Look-ups in named tables: a row name and a column name give one cell, copied from the table.

Lapan:
|  | Dur | Ker |
|---|---|---|
| Des | 60 | 33 |
| Febam | 53 | 35 |
| Gokipiv | 47 | 13 |
| Nef | 40 | 36 |
| Pepa | 235 | 241 |

Nef, Dur -> 40
Des, Ker -> 33
Pepa, Ker -> 241
Nef, Ker -> 36
Febam, Dur -> 53
Febam, Ker -> 35
Gokipiv, Ker -> 13
Pepa, Dur -> 235
Gokipiv, Dur -> 47
Des, Dur -> 60

Mili:
	Nozu	Bez	Liguze	Fogi	Sagog	Lenupeb
Sor	-0.52	6.94	2.59	2.35	-1.39	-2.12
Raf	2.11	2.65	-4.92	2.64	5.14	2.78
Nodo	1.30	0.35	0.14	1.90	-2.08	-2.63
Sudi	1.67	2.13	-3.39	-4.71	1.84	5.34
Lok	-0.88	5.48	6.41	-0.31	1.69	-0.27
Fegeto	-0.48	3.05	-1.66	-7.62	-4.14	-0.81
Moz	1.96	1.97	-1.48	4.62	2.72	4.03
Gef	1.96	-6.74	0.75	-1.20	7.06	-2.99

What is the Sagog of Raf in Mili? 5.14
What is the Sagog of Sor in Mili? -1.39
What is the Bez of Gef in Mili? -6.74
What is the Nozu of Nodo in Mili? 1.30
What is the Liguze of Raf in Mili? -4.92
What is the Bez of Sudi in Mili? 2.13
What is the Lenupeb of Sor in Mili? -2.12

Pamek:
fields: Rotafan, Nused, Dig, Tib, Pubu, Tigilag, Moked, Legupen, Sufof
Dopo: [137, 166, 167, 166, 182, 154, 185, 142, 144]
Dur: [191, 195, 88, 129, 82, 170, 129, 178, 112]
Zafef: [137, 136, 222, 172, 208, 168, 188, 146, 196]
Rap: [149, 197, 103, 125, 76, 193, 148, 131, 133]
Mup: [168, 180, 126, 132, 110, 171, 129, 191, 122]
Pekefim: [198, 169, 125, 180, 171, 135, 161, 149, 120]
Sovizis: [163, 136, 219, 189, 224, 135, 177, 194, 181]
Tilemon: [146, 209, 88, 111, 52, 202, 134, 131, 112]
Riv: [190, 144, 164, 184, 187, 142, 165, 148, 179]
Niv: [142, 173, 145, 123, 92, 199, 140, 148, 176]
Folelog: [200, 185, 91, 146, 98, 163, 132, 144, 123]
Bal: [142, 208, 91, 111, 52, 203, 134, 131, 118]

What is the Moked of Zafef in Pamek?
188
What is the Moked of Tilemon in Pamek?
134
What is the Dig of Dur in Pamek?
88
What is the Dig of Pekefim in Pamek?
125
What is the Tib of Riv in Pamek?
184
What is the Moked of Riv in Pamek?
165
What is the Pubu of Dopo in Pamek?
182
What is the Sufof of Mup in Pamek?
122
What is the Nused of Rap in Pamek?
197
What is the Moked of Rap in Pamek?
148
What is the Moked of Niv in Pamek?
140
What is the Pubu of Pekefim in Pamek?
171

Table Dom
        Vasev    Reb   Med    Dum    Kav    Rar    Fik    Bek    Lib
Suf     -0.03  -0.38  0.14   0.31  -0.34  -0.09  -0.19  -0.15  -0.01
Gep     -0.19  -0.64  0.14  -0.26   0.08  -0.50  -0.07   0.03   0.11
Neba    -0.03  -0.38  0.04  -0.26   0.15   0.01  -0.07   0.57   0.11
Viz     -0.03  -0.11  0.23  -0.16   0.01  -0.30  -0.07   0.39   0.33
Luva     0.13   0.95  0.10  -0.16   0.22  -0.40   0.19  -0.51   0.45
Fufop   -0.11   0.42  0.04  -0.07   0.08   0.11   0.45  -0.15   0.56
Kovogo   0.36  -0.64  0.01  -0.26   0.15   0.11  -0.19   0.57   0.11
Mul     -0.03  -0.64  0.07   0.12   0.01  -0.20  -0.45  -0.33  -0.12

What is the Fik of Mul in Dom? -0.45
What is the Rar of Neba in Dom? 0.01
What is the Lib of Luva in Dom? 0.45
What is the Rar of Gep in Dom? -0.50
What is the Kav of Fufop in Dom? 0.08
What is the Fik of Fufop in Dom? 0.45
What is the Reb of Gep in Dom? -0.64
What is the Dum of Viz in Dom? -0.16
What is the Med of Gep in Dom? 0.14
What is the Lib of Viz in Dom? 0.33
What is the Vasev of Gep in Dom? -0.19
What is the Med of Mul in Dom? 0.07
What is the Lib of Gep in Dom? 0.11
What is the Kav of Gep in Dom? 0.08
What is the Kav of Luva in Dom? 0.22
What is the Reb of Mul in Dom? -0.64
Row with the largest Vasev: Kovogo

Satoli.csv
,Pudapum,Gubaz,Giba
Gipub,65,86,122
Fek,29,59,25
Mir,162,24,67
Dipu,65,117,108
Nasize,13,61,14
Rov,196,62,42
Nurez,79,111,96

Pudapum of Nasize = 13
Gubaz of Nurez = 111
Gubaz of Mir = 24
Pudapum of Gipub = 65
Giba of Gipub = 122
Giba of Rov = 42
Gubaz of Gipub = 86
Giba of Nasize = 14
Pudapum of Nurez = 79
Gubaz of Nasize = 61
Gubaz of Dipu = 117
Pudapum of Fek = 29
Gubaz of Fek = 59
Gubaz of Rov = 62
Giba of Mir = 67
Giba of Nurez = 96
Pudapum of Mir = 162
Giba of Fek = 25
Giba of Dipu = 108
Which row has the largest Giba? Gipub

Table Bur
	Pem	Fev	Nonuno	Gev	Lolozil
Gutasa	-22582	-62532	-4306	-39618	-7239
Kaseti	-23577	14082	20195	22087	-50050
Voru	-15659	-1433	-34655	-43374	32167
Rukebel	-30963	19585	-63126	-27253	84897
Kova	25156	-11274	32005	6645	-68215
Givub	-43857	33826	-1665	48255	-2245
Nido	-32120	-35523	-3151	-35958	-23368
Petoli	37753	-2044	-21419	20496	-25734
Diveg	-6073	29071	-3194	28185	9390

Diveg, Pem: -6073
Kaseti, Lolozil: -50050
Petoli, Nonuno: -21419
Givub, Gev: 48255
Voru, Gev: -43374
Rukebel, Fev: 19585
Gutasa, Pem: -22582
Nido, Fev: -35523

Fol =
cols = Sovug, Kosuk
Nibi: [-0.481, -0.338]
Mame: [0.213, -0.977]
Setam: [-0.856, 0.710]

Kosuk of Mame is -0.977
Kosuk of Setam is 0.710
Sovug of Mame is 0.213
Kosuk of Nibi is -0.338
Sovug of Setam is -0.856
Sovug of Nibi is -0.481

Table Tiderav
         Vapuga  Gofuzem  Zuleb
Ner          65       88     81
Rolel        75       82     91
Gul          57       42     45
Tagat        55       49     69
Mig          71       50     35
Puvipak      53       71     65
Rotu         65       47     81
Gamo         65       16     35
Nit          72       98     87
Vopafas      78       70     65
Ledume       69       42     66
Zet          64       53     71

What is the Vapuga of Puvipak in Tiderav?
53
What is the Vapuga of Tagat in Tiderav?
55
What is the Gofuzem of Gul in Tiderav?
42
What is the Gofuzem of Rotu in Tiderav?
47
What is the Gofuzem of Zet in Tiderav?
53
What is the Zuleb of Nit in Tiderav?
87
What is the Zuleb of Zet in Tiderav?
71
What is the Vapuga of Gamo in Tiderav?
65
What is the Zuleb of Vopafas in Tiderav?
65
What is the Zuleb of Mig in Tiderav?
35
What is the Gofuzem of Rolel in Tiderav?
82
What is the Vapuga of Zet in Tiderav?
64
What is the Vapuga of Rolel in Tiderav?
75
What is the Zuleb of Ner in Tiderav?
81
What is the Vapuga of Mig in Tiderav?
71
What is the Vapuga of Ner in Tiderav?
65
What is the Zuleb of Puvipak in Tiderav?
65
What is the Zuleb of Gul in Tiderav?
45
What is the Gofuzem of Vopafas in Tiderav?
70
What is the Gofuzem of Nit in Tiderav?
98
Row with the largest Zuleb: Rolel

Mifikem.tsv
	Nagulir	Veke	Vedo	Zurosad	Ruzose	Gamepi	Migiv	Vepe
Nar	2745	2609	-1957	558	172	4857	-6583	-3310
Duk	388	1579	3353	572	6255	-1746	-3866	-453
Gupu	5116	2631	-6065	-2720	-454	3145	-205	-4482
Rilomab	931	-64	-2399	40	-3847	2573	2386	140
Luzak	5981	3617	-5879	-3142	2030	2767	-2352	-5736

What is the Migiv of Duk in Mifikem? -3866
What is the Migiv of Nar in Mifikem? -6583
What is the Nagulir of Gupu in Mifikem? 5116
What is the Gamepi of Luzak in Mifikem? 2767
What is the Vedo of Nar in Mifikem? -1957
What is the Vepe of Duk in Mifikem? -453
What is the Migiv of Rilomab in Mifikem? 2386
What is the Vepe of Nar in Mifikem? -3310
What is the Vedo of Rilomab in Mifikem? -2399

Lumetid:
            Kig  Sunizep     Som
Bevude   -21.29   -10.83  -60.32
Nitivab  -36.84   -40.96   -6.70
Sasek     -2.88     8.13  -12.11
Nubim     44.87    -6.83   31.99
Pag      -60.31    68.40  -24.66
Rovas    -31.59     5.74  -44.96
Kited    -29.12    24.23  -10.20
Sebitid  -24.73    11.41  -35.22

What is the Sunizep of Sasek in Lumetid?
8.13
What is the Som of Kited in Lumetid?
-10.20
What is the Kig of Nubim in Lumetid?
44.87
What is the Som of Nubim in Lumetid?
31.99
What is the Som of Bevude in Lumetid?
-60.32
What is the Kig of Sasek in Lumetid?
-2.88
What is the Som of Sasek in Lumetid?
-12.11
What is the Som of Nitivab in Lumetid?
-6.70
What is the Sunizep of Sebitid in Lumetid?
11.41
What is the Som of Sebitid in Lumetid?
-35.22
Row with the largest Som: Nubim

